These are the activations of a small neural network, seen along a few directions. Each row is one input.
In each table, some parts of the input vary, and every possible input appears once, in random order.
Descriptions start from the smaller parts, as in this example, which fits no table here: line(4) and (point or ring(9) or (values(2) and ring(5))).
Shared parts are said once, and a part with two or three values counts as separate values.
In the rows, 128 means zero.

Other details of the inputs shift rows strongly along two fixed directions, in all tables alike. That doesn't count.
To show where, the next rows are all for the same input, with only those details redrawn:
[111 117 140 103 120  75 113 132  67 142 173 179 133 147  73]
[150 123 162 163 133 119 128 174 140 126 106  94 110 142 132]
[112 116 142 103 121  72 113 134  65 140 176 179 135 149  73]
[106  91  75 149  85 190 159  71 131 167  61 171 103 104 122]
[155 125 172 163 138 113 126 183 140 122 112  87 109 146 132]
[151 123 165 164 134 117 128 176 139 124 108  93 111 143 131]
[166 121 165 193 134 151 139 184 176 123  67  59  96 135 161]

Rows:
R1: [ 82 149 120  82 174  91 100 124  76 115 193 167 137 112 102]
R2: [178 194 218 129 204  85  72 235 128  21 156  37 107 144 165]
R3: [110 132 109  51 146  93 112 126 119 132 220 180 173 135 108]
R4: [114 110  45 124 112 189 162  59 169 130  80 156 127  87 141]
R5: [173 152 143 144 139 107 142 130 169 120 135  67 158 130 152]
R6: [109 154 135 106 175  71 117 110  75 110 173 186 149 113  73]
R7: [ 93 100  70 114  60 226 131  75 121 117  57 160  86 112 148]
R8: [ 95 163 130  92 158  77 114  93  73 141 194 151 165 127 105]
R9: [105  69  60 106  57 210 155  89 188 180 104 162 131 121 165]
R10: [ 73  85  64 132  87 210 144  84 135 160  82 155 101 108 149]
R11: [155 125 172 163 138 113 126 183 140 122 112  87 109 146 132]
R12: [125 149 121  65 123  80 125  97 116 158 228 164 198 140 111]
R13: [115 155  80 129 103 197 137  29 124 117  73 143 122  96 152]
R14: [171 102 144 160 110 150 140 188 206 116  89  42 106 148 179]
R15: [182 172 169 205 171 135 147 137 180 122  69  47 141 113 164]
Question: What do these inputs look like to the network?
Answer: values(3) and (point or line(4))
Question: Changing only the values(3) part turns R12 into R9. The same change can be made to R13. Which row results?
Answer: R7

Rows:
R16: [141 132 129 104 126 124 117 165 152 102 148  99 127 137 151]
R17: [107 116  52 103  88 207 149  59 169 132  91 159 128  89 163]
R18: [130  92 116 141 120 164 135 153 166 126 101 112 104 128 150]
R19: [118 111  56 131  97 180 172  45 175 186  94 153 144 103 143]
R20: [161 107 161 161 110 107 143 159 161 160 118  93 126 157 134]
R21: [141 144 141 132 150 107 125 142 140 125 141  92 152 127 141]
R22: [126 143 158 113 157  61 100 143  58 111 179 171 129 133  72]
R23: [157 159 148 130 151 114 136 132 155 124 148 102 166 129 139]
R24: [132 139 159 166 165 125 120 162 121  97  84 109  95 124 123]
R25: [125 145 110 155 140 159 145 114 148 127  95  94 116 105 155]
R26: [167 174 185 176 188 124 116 190 158  66  82  32 101 132 167]
R27: [ 68 117 101  86 123  79 119  86  34 155 191 229 140 122  51]
R28: [168 137 198 197 144 117 128 214 154 110  90  30  93 150 158]
R29: [102 157 100 122 146 155 128  58 106 105  97 161 126  96 122]
R30: [ 86  80 106  64  78  90 108 106  53 144 194 214 134 158  66]
R31: [ 87 143  97  62 131  78 114  52  61 149 210 211 191 114  77]
R32: [152 145 189 137 142  62  98 172  71 102 156 120 115 154  91]
R33: [124 129 117 124 122 180 124 144 159 122 107  99 110 129 175]
R34: [120 107 130 141 119 176 125 164 155 133  97 116  97 130 157]
R35: [129 119 188 107 118  87  89 205  92 117 177 116 114 178 116]
R36: [128 116 155 101 141  43 121 149 102 161 206 163 159 156  80]
R37: [105  96  51 112  93 202 148  72 159 137  94 147 118 107 155]
R38: [132 180 153  94 168  65  95 108  67  94 197 157 156 123  93]
R39: [ 99  92  69 153 102 184 160  70 142 173  69 169 126  92 126]
R40: [126 142 123 122 130 183 123 129 165 117 111 100 121 119 183]
R41: [142 109 141 132 124 132 123 189 161 113 122 104 108 135 144]
R42: [127 135  91 114 122 139 152  57 161 170 136 150 166 109 136]
R43: [187 176 182 178 180 124 119 186 165  77  98  32 109 124 171]
R44: [151 105 136 169  95 151 155 138 153 152  82 112 121 142 131]
R45: [113  93  72 152  95 188 173  76 151 175  72 177 129 103 120]
R46: [154 154 166 107 156  62 121 167 116 119 193 112 168 155 108]
R47: [142 104 151 125  94 120 117 184 136 116 129 109 107 156 130]
R48: [111 135 170 112 137  57  95 145  36 104 159 166 117 157  64]
R49: [142 115 161 153 119 103 125 160 122 138 122 102 130 147 122]
R50: [102 152  90 123 134 154 141  61 119 136 123 149 140  93 132]
R51: [107 108  57 109 101 205 148  55 166 132  97 148 128  97 162]
Question: Changing only one part turns R33 into R34. The same change can be made to R19. Which row results?
Answer: R36
Question: What do these inputs look like to the network?
Answer: line(4) and (values(3) or line(6))
Question: Which other rows does R34 become when the values(3) part takes its other values? List them by row number.
Answer: R18, R41
Question: Which other rows does R40 become when the values(3) part takes its other values? List them by row number.
Answer: R17, R51
Question: A walk changes only the line(4) part. It starts at R44 and steps to R45. List the rest of the walk in order.
Answer: R46, R23
Question: A walk changes only the line(6) part. It starts at R42 and steps to R23. List the rest of the walk in order.
Answer: R31, R50, R38, R29

Rows:
R52: [133 106 137 148 157 100 133 177 146 124 125  99 105 132 122]
R53: [ 82 165 119  57 177  63  91  94  40 100 216 205 144 121  75]
R54: [ 93 100  84 100 120 155 138  88 120 176 134 223 121 113 100]
R55: [101 116 162  89 101  82  99 133  60 132 181 153 134 181  90]
R56: [151 104 145 151 148 105 128 193 157  98 109  81 119 138 129]
R57: [175 163 140 136 130 106 143 113 155 123 138  96 156 129 131]
R58: [ 92 152  95  65 152 105 102  76  62  89 170 203 152 108  92]
R59: [142 102 145 138 131 112 132 180 175 121 130  52 123 150 164]
R60: [112 131 168 144 121 107 112 173  86 132 141 118 116 156 109]
R61: [138 130 184 172 140 118 119 188 121 118  92  95  84 150 123]
R62: [142 118 157 107 144 110 114 173 134 119 156 155 145 143 112]
R63: [137 108  77 151  66 202 150  69 151 142  62 138  97  99 148]
R64: [138 167 149 137 161  83 136 126 115 148 165 113 171 126 118]
R65: [150 123 175 170 124 128 119 184 127  98  73  99 101 152 131]
R66: [185 168 181 164 162 112 133 156 197 127 115  19 159 144 181]
R67: [138 115 150 109 123 135 121 161 174 145 154 109 143 151 164]
R68: [107 109  97  54  80 117 125  96 102 151 199 227 153 132  87]
R69: [117 110 103 101  64 133 125  95  71 137 127 186 114 151  87]
R70: [ 90 150  91  70 132 141 108  65 104 116 162 151 151 118 137]
R71: [124 100  87 168  95 200 147  75 141 134  41 151 103  92 137]
R72: [130 157  84 101 122 171 129  82 136  96 117 131 123 100 154]
R73: [127 135  81 181 136 183 175  46 171 163  53 142 128  84 140]
R74: [114  99  84 148  78 203 144  62 153 160  64 127 109 109 164]
R75: [150 135 166 180 154 122 118 166 142 118 101  87  88 125 142]
R76: [143 139 167 173 141 128 121 177 134 128 118  70 111 126 153]
R77: [129  90  72 121  85 142 153 114 152 132 113 134 114 122 132]
R78: [101 176 146  92 175  91 101 141  85  96 196 124 151 119 126]
R79: [129 114 150 136 150  83 129 201 130 126 160  80 132 143 130]
R80: [128 130 160 109 147 112 117 188 131 151 181 129 147 142 130]
R81: [139 128  85 171 122 189 177  47 170 141  46 141 144  84 135]
Question: Changing only one part turns R69 into R55. The same change can be made to R77. Which row results?
Answer: R59
Question: What do these inputs look like to the network?
Answer: ring(5) and (values(2) or line(4))
Question: Which other rows does R72 become when the values(2) part takes its other values? List them by row number.
Answer: R57
Question: Which other rows agree with R71 in the ring(5) part? List them by row number.
Answer: R56, R58, R62, R65, R81
Question: Which other rows does R53 become when the values(2) part takes its other values? List them by row number.
Answer: R73

Rows:
R82: [130 145 137 133 167 124 123 140 146 119 135 104 137 117 148]
R83: [195 158 184 191 175 130 134 189 206 101  88  12 128 131 188]
R84: [130 140 116 123 134 122 138 101 137 131 127 134 146 118 127]
R85: [131 139 145  59 120  59 104 130  93 131 232 158 174 161  98]
R86: [ 92  81  58 148  83 205 158  79 144 168  64 168  90  98 138]
R87: [188 163 160 164 171 126 140 170 195  92 104  46 132 123 169]
R88: [179 162 172 153 173 100 127 173 171  95 133  60 143 127 154]
R89: [124 104 152 123 129 100 113 189 119 124 147 114 110 154 118]
R90: [134  89 118 149  91 147 144 135 144 147  91 122 107 138 127]
R91: [120 108 134 143 104 145 126 135 107 134  99 153 102 136 114]
R92: [140 120 197 110 134  32 100 195  69 131 201 155 139 177  67]
R93: [159 163 162 170 162 153 132 145 178 103  84  44 121 124 183]
R94: [113 120  89  97 107 168 134  99 154 143 138 145 139 118 152]
R95: [103 121  70 124 109 163 156  33 132 167 105 174 148 101 122]
R96: [ 80 139  95  87 132 111 126  75  75 160 181 188 159 113  96]
R97: [104 128  73 127 130 181 148  78 156 139  94 149 127  89 147]
R98: [126 147 127 127 131 109 136 105 114 149 148 128 155 127 120]
R99: [107 127  63 143 107 208 150  37 144 140  58 150 122  85 153]
R100: [ 87  94 120  98 113 103 119 128  69 155 162 211 124 141  75]
R101: [128 128 175 115 127  73  96 173  71 115 169 143 119 159  89]
R102: [122  80 106 166  97 195 150 149 174 140  54 108  92 125 158]
R103: [131 140 119  98 106 149 119 108 137 118 143 123 138 132 152]
R104: [ 90 127  41  98 124 178 152  38 129 140 116 202 138  80 117]
R105: [139 118 168 117 124  52 110 175  87 130 186 133 128 163  89]
R106: [152 105 141 179 106 158 145 154 163 145  71 104 100 133 139]
R107: [136 116 182 114 123  72  97 197  87  99 166 115 120 175 103]
R108: [184 164 175 181 193 145 130 206 217  83  96  14 117 113 197]
R109: [130 129 169 111 127  65  97 171  73 110 179 130 115 159  97]
R110: [111  85  84 173  93 217 159 110 169 162  37 141  84 102 150]
R111: [123 165 144  77 156  65  97 116  69  92 205 159 159 128  91]
R112: [ 98 100 114  94  92 109 113 112  67 134 149 180 118 145  86]
R113: [149 151 153 167 175 152 137 159 193 119  96  51 123 119 183]
R114: [108 158 126 103 132 104 116  92  74 132 169 149 153 126 110]
R115: [100 140  49 100 110 179 145  23 113 125 104 196 135  85 117]
R116: [142 100 164 133 109  89 120 184 118 126 143 116 126 167 106]
R117: [122 155 124 111 140 121 119 105 114 108 135 133 138 118 129]
Question: What do these inputs look like to the network?
Answer: values(3) and (point or line(5) or line(6))
Question: Changing only the values(3) part turns R94 into R103. The same change can be made to R96. Which row results?
Answer: R114
Question: Which other rows does R106 become when the values(3) part takes its other values? List them by row number.
Answer: R101, R110
